Small tables with named rows and columns. After each table, cells are looked up by row and column.

Table fas
         bamepa  kilofa  tuk
taz         100     110  104
derete       89     105  100
mikigis     146     181  150
zilopen      72      70   64
sakilag     216     150  125
sulofu       53      97  108
nuvimal      70      85   80

bamepa of nuvimal: 70
tuk of nuvimal: 80
bamepa of zilopen: 72
bamepa of sulofu: 53
tuk of taz: 104
kilofa of zilopen: 70
bamepa of sakilag: 216
kilofa of mikigis: 181
kilofa of derete: 105
bamepa of taz: 100
kilofa of sulofu: 97
kilofa of nuvimal: 85
kilofa of taz: 110
tuk of zilopen: 64
tuk of sulofu: 108
tuk of mikigis: 150
tuk of derete: 100
kilofa of sakilag: 150
bamepa of derete: 89
Row with the largest bamepa: sakilag

Table bogipom
cols = sove, pog, beboso, vugasul, tebava, dor, tomozo
zug: [103, 164, 225, 204, 140, 195, 151]
tanifup: [167, 107, 71, 14, 114, 145, 65]
pavosal: [89, 166, 37, 158, 144, 159, 135]
tid: [91, 106, 114, 107, 104, 176, 93]
lum: [115, 120, 73, 138, 185, 121, 141]
fom: [159, 86, 159, 61, 72, 148, 151]
fudat: [118, 142, 202, 214, 116, 68, 186]
tek: [64, 118, 80, 121, 55, 95, 156]

What is the tomozo of pavosal in bogipom? 135
What is the beboso of fudat in bogipom? 202
What is the sove of fom in bogipom? 159
What is the vugasul of fom in bogipom? 61
What is the sove of fudat in bogipom? 118
What is the vugasul of zug in bogipom? 204
What is the vugasul of tanifup in bogipom? 14
What is the dor of tek in bogipom? 95
Row with the largest pog: pavosal

kazes:
|  | rezupu | dev | nedeke | kunokek | feki | vizi | gagumum | bam | buvez |
|---|---|---|---|---|---|---|---|---|---|
| zul | 119 | 185 | 162 | 223 | 104 | 93 | 153 | 218 | 195 |
| dukam | 231 | 67 | 151 | 104 | 106 | 130 | 141 | 240 | 127 |
| gigu | 114 | 166 | 203 | 67 | 47 | 99 | 240 | 141 | 152 |
| vap | 169 | 123 | 72 | 107 | 74 | 194 | 255 | 201 | 125 |
| noki | 220 | 123 | 180 | 62 | 91 | 193 | 145 | 197 | 162 |

What is the vizi of noki in kazes?
193
What is the buvez of noki in kazes?
162
What is the nedeke of vap in kazes?
72
What is the gagumum of zul in kazes?
153
What is the feki of dukam in kazes?
106
What is the feki of vap in kazes?
74
What is the kunokek of dukam in kazes?
104
What is the bam of vap in kazes?
201
What is the kunokek of noki in kazes?
62
What is the buvez of dukam in kazes?
127
What is the dev of gigu in kazes?
166

buvuguf =
         libada  tuduvu  pifor   bev  papir
disu       5.03    6.11   5.19  3.01   6.79
rogaved    5.03    6.11   5.19  4.27   6.79
pabim      5.03    6.11   6.69  4.99   6.79
kani       5.03    6.11   2.65  4.99   6.89
kofan      5.03    6.11   5.19  2.77   6.79
zesiz      5.03    6.11   5.19  5.88   6.34
kovolom    5.03    6.11   4.66  4.99   6.79
maman      5.03    6.11   5.19  4.99   8.65
vugopu     5.03    6.13   1.93  4.99   4.68
laf        5.03    6.11   5.19  3.28   6.79
kuzadap    4.29    6.11   5.19  4.99   6.79

What is the libada of kovolom in buvuguf? 5.03
What is the libada of vugopu in buvuguf? 5.03
What is the tuduvu of disu in buvuguf? 6.11
What is the papir of rogaved in buvuguf? 6.79
What is the pifor of zesiz in buvuguf? 5.19
What is the papir of pabim in buvuguf? 6.79
What is the libada of disu in buvuguf? 5.03
What is the bev of kovolom in buvuguf? 4.99
What is the pifor of pabim in buvuguf? 6.69
Which row has the largest bev? zesiz

ton
           reb     zod  kavesu  vasopaz  fovusu    nute    reg
duzeva   17.43   23.44   50.49    94.89    9.05    3.68  21.35
fav      25.25  -27.59  -57.03    12.08  -22.78   46.71  19.00
dibik    20.34  -26.66  -56.08    15.31  -30.48   48.63  21.68
satelo   21.04   17.76   47.17    83.48   10.44   -1.51  26.09
lasapib  40.24   47.13   72.36    81.63   16.32  -13.04  43.82
bibebi   38.73   43.00   74.37    79.12   15.99  -12.55  38.69
fiput    20.04   18.70   48.72    90.90   12.93    0.20  36.00
niz      24.21  -29.08  -56.81    13.64  -19.38   49.74  26.01

bibebi, zod => 43.00
satelo, kavesu => 47.17
lasapib, vasopaz => 81.63
lasapib, zod => 47.13
duzeva, vasopaz => 94.89
duzeva, reg => 21.35
lasapib, reb => 40.24
Which row has the largest zod? lasapib

gito:
          fes   bis   nus   gek  tonom  magu  nedovas  zonoki   gov  fovi
laz       0.1  -2.5  -1.1   0.6    1.4  -1.4      3.0    -0.4  -0.2   2.1
fop       3.6   5.2  -1.0  -0.3   -3.9   1.2     -1.2     0.0  -2.5   1.2
vemunif   0.3   2.1  -1.3   2.5   -0.8  -1.4      3.2    -0.1  -0.5   1.7
zude     -1.3  -0.1   2.7   5.3   -2.5   4.4      5.5     1.2   0.6   1.9
kez      -7.3   5.4   0.3   1.4    1.0  -0.9      8.0     1.1  -0.4   2.3
denetar   2.4   0.9  -3.4   1.5   -0.1  -2.0      4.7     1.6  -0.9   1.1
pum      -0.4   2.1   2.4   1.6   -0.7  -2.5      1.8     5.6  -0.4  -2.6
nepira    0.5   1.2  -0.3   0.7   -0.5   0.9      1.5    -2.5   1.0   4.1
nipa      0.6  -3.0  -1.1   1.3   -2.2   4.2      2.7     4.2   0.2  -4.2
tudus    -6.3   1.6   0.5   4.6   -2.0   3.4      4.3    -3.6  -4.3   0.4
zut       1.3   3.0   0.3   0.4   -2.8  -0.4     -1.1     0.6  -3.1  -0.3
beg       0.6  -3.3  -1.4   1.4   -4.6   1.3      5.5     4.5  -2.3  -6.0
kele      1.6   3.5  -7.2   1.2   -3.2  -3.3      5.3    -0.4   2.5   5.3
lelerer   0.1   0.6   2.1  -0.4   -5.6   1.1      2.3     7.3  -1.9  -2.9

laz, gov -> -0.2
pum, bis -> 2.1
beg, tonom -> -4.6
zude, bis -> -0.1
denetar, tonom -> -0.1
nipa, nedovas -> 2.7
nepira, zonoki -> -2.5
nepira, fes -> 0.5
zut, fes -> 1.3
vemunif, tonom -> -0.8
kele, zonoki -> -0.4
beg, nedovas -> 5.5
vemunif, magu -> -1.4
lelerer, gov -> -1.9
zude, fovi -> 1.9
kele, gek -> 1.2
tudus, fes -> -6.3
vemunif, fes -> 0.3

